Each row below is a small network's average activation on inputs in which a field has the value named, seen along a few directions.
Values that are neighbours, or in one group, have similar rows; names and order tell nothing.
(in the rows, 500 means zero)
Strong random noise was added to every row along 8 fixed directions; ignore it. To show where, here is one row again and again, with new noise each time:
401, 415, 564, 456, 525, 600, 400, 444, 306, 437, 475, 603, 527, 486, 531, 442, 611, 642, 543, 609, 370, 510, 399
570, 427, 621, 614, 469, 607, 479, 358, 300, 448, 372, 657, 597, 775, 573, 350, 567, 625, 502, 680, 305, 406, 410
386, 361, 546, 577, 578, 419, 541, 412, 430, 461, 524, 469, 474, 341, 265, 506, 390, 348, 454, 536, 483, 498, 478
388, 584, 635, 455, 714, 621, 459, 346, 316, 553, 400, 565, 653, 439, 364, 526, 548, 437, 619, 406, 421, 340, 456
510, 431, 489, 387, 504, 614, 313, 349, 364, 369, 773, 376, 697, 485, 604, 577, 866, 391, 311, 503, 473, 651, 513
520, 263, 395, 681, 551, 316, 534, 440, 642, 380, 371, 480, 218, 756, 525, 633, 535, 506, 461, 397, 448, 426, 616
497, 548, 393, 538, 537, 471, 537, 528, 523, 561, 444, 479, 441, 495, 443, 529, 285, 498, 539, 436, 542, 558, 613
610, 540, 468, 563, 428, 542, 503, 558, 493, 481, 295, 607, 449, 798, 724, 446, 513, 725, 537, 517, 382, 400, 585
311, 421, 418, 391, 623, 442, 399, 420, 366, 501, 505, 474, 430, 280, 331, 606, 417, 514, 556, 511, 442, 640, 503
398, 427, 634, 468, 400, 622, 465, 618, 341, 402, 512, 621, 536, 368, 586, 326, 598, 672, 489, 676, 406, 465, 373


Field Z:
z10: 545, 599, 483, 682, 278, 688, 672, 929, 626, 572, 493, 628, 385, 476, 682, 200, 163, 760, 610, 546, 709, 591, 482
z1: 532, 512, 638, 583, 500, 699, 538, 469, 455, 506, 630, 522, 655, 624, 609, 365, 578, 477, 472, 587, 602, 460, 386
z11: 522, 501, 382, 314, 491, 501, 386, 428, 378, 490, 579, 448, 589, 513, 519, 521, 583, 567, 482, 514, 451, 691, 553
z14: 554, 692, 708, 502, 409, 526, 608, 692, 583, 462, 567, 414, 749, 291, 550, 369, 529, 318, 307, 566, 569, 247, 483
z6: 479, 398, 435, 432, 407, 372, 455, 565, 622, 442, 497, 460, 317, 498, 634, 571, 576, 642, 420, 653, 506, 555, 465
z9: 575, 534, 449, 479, 403, 280, 553, 519, 576, 552, 384, 512, 398, 569, 433, 514, 296, 511, 536, 548, 420, 493, 531
z4: 493, 282, 499, 511, 514, 357, 447, 249, 407, 428, 466, 594, 416, 605, 411, 526, 647, 503, 515, 621, 340, 564, 346
z7: 430, 604, 596, 475, 672, 714, 469, 471, 586, 596, 579, 626, 532, 552, 540, 535, 662, 528, 787, 292, 642, 449, 315
z13: 366, 465, 586, 535, 579, 712, 511, 545, 450, 567, 584, 537, 487, 299, 420, 401, 419, 544, 625, 486, 644, 556, 328
z12: 363, 461, 669, 485, 475, 487, 518, 594, 498, 449, 370, 702, 342, 355, 449, 423, 467, 708, 661, 642, 412, 384, 239
z5: 460, 418, 430, 516, 493, 300, 546, 504, 602, 533, 399, 476, 371, 425, 316, 557, 433, 470, 562, 445, 484, 501, 517
z8: 607, 494, 608, 522, 609, 444, 408, 192, 491, 498, 483, 480, 609, 754, 503, 638, 763, 320, 386, 513, 380, 333, 459
z3: 635, 606, 324, 370, 386, 447, 449, 392, 323, 623, 507, 481, 647, 557, 415, 496, 295, 513, 498, 684, 415, 734, 612
z2: 646, 444, 534, 626, 407, 610, 546, 321, 248, 581, 565, 557, 697, 636, 378, 251, 279, 454, 436, 803, 419, 721, 372
The values of Z form a ring.
- A walk along Z starts at z1 and steps to its neighbour z14. Put z9, z7, z5, z8 in the order it reaches them. => z8, z7, z9, z5
- How many steps from neighbour to neighbour lead from z3 to z6, at the fewest? => 7
- Name the neighbours of z10, in listed order. => z13, z2

Field F:
f1: 572, 407, 698, 715, 668, 551, 644, 142, 546, 501, 651, 491, 671, 669, 180, 489, 659, 43, 514, 222, 632, 328, 420
f6: 493, 644, 565, 756, 595, 567, 760, 632, 617, 648, 561, 360, 632, 324, 210, 424, 140, 132, 401, 317, 814, 410, 656
f8: 353, 560, 519, 290, 684, 407, 412, 231, 310, 608, 524, 442, 544, 237, 197, 622, 421, 417, 574, 668, 385, 544, 317
f13: 345, 467, 604, 626, 864, 576, 442, 289, 427, 576, 157, 737, 231, 734, 436, 595, 322, 740, 853, 413, 409, 318, 315
f12: 582, 174, 438, 614, 143, 316, 643, 669, 418, 372, 643, 439, 399, 389, 482, 280, 386, 489, 272, 839, 406, 683, 531
f3: 461, 355, 427, 680, 587, 504, 420, 357, 422, 489, 231, 652, 228, 808, 550, 499, 402, 728, 529, 633, 334, 476, 480
f7: 549, 400, 507, 441, 336, 490, 440, 565, 553, 357, 702, 562, 515, 541, 642, 446, 684, 528, 463, 541, 466, 674, 416
f9: 434, 306, 550, 539, 256, 340, 606, 621, 457, 289, 646, 358, 523, 105, 349, 389, 488, 347, 202, 640, 477, 582, 569
f5: 561, 965, 536, 341, 480, 541, 602, 708, 475, 688, 306, 392, 821, 171, 515, 500, 153, 453, 440, 577, 534, 305, 723
f4: 825, 478, 481, 678, 242, 652, 658, 662, 636, 491, 646, 532, 606, 795, 661, 218, 437, 499, 444, 458, 663, 544, 512
f2: 681, 645, 316, 407, 387, 634, 376, 499, 613, 546, 863, 401, 674, 666, 729, 579, 791, 449, 456, 437, 708, 838, 517
f14: 504, 923, 374, 478, 797, 652, 465, 398, 524, 897, 357, 555, 571, 555, 387, 567, 41, 492, 777, 339, 696, 614, 507
f10: 469, 498, 499, 654, 565, 663, 569, 364, 297, 576, 510, 549, 651, 548, 273, 337, 212, 452, 599, 567, 544, 615, 464
f11: 193, 272, 626, 375, 651, 409, 399, 402, 435, 480, 629, 587, 388, 188, 277, 531, 514, 477, 655, 604, 483, 577, 201
The values of F form a ring.
- A walk along F starts at f13 and steps to its neighbour f5. Put f1, f3, f10, f11 in the order it reaches them. => f3, f10, f1, f11
- Name the neighbours of f12, in listed order. => f9, f4
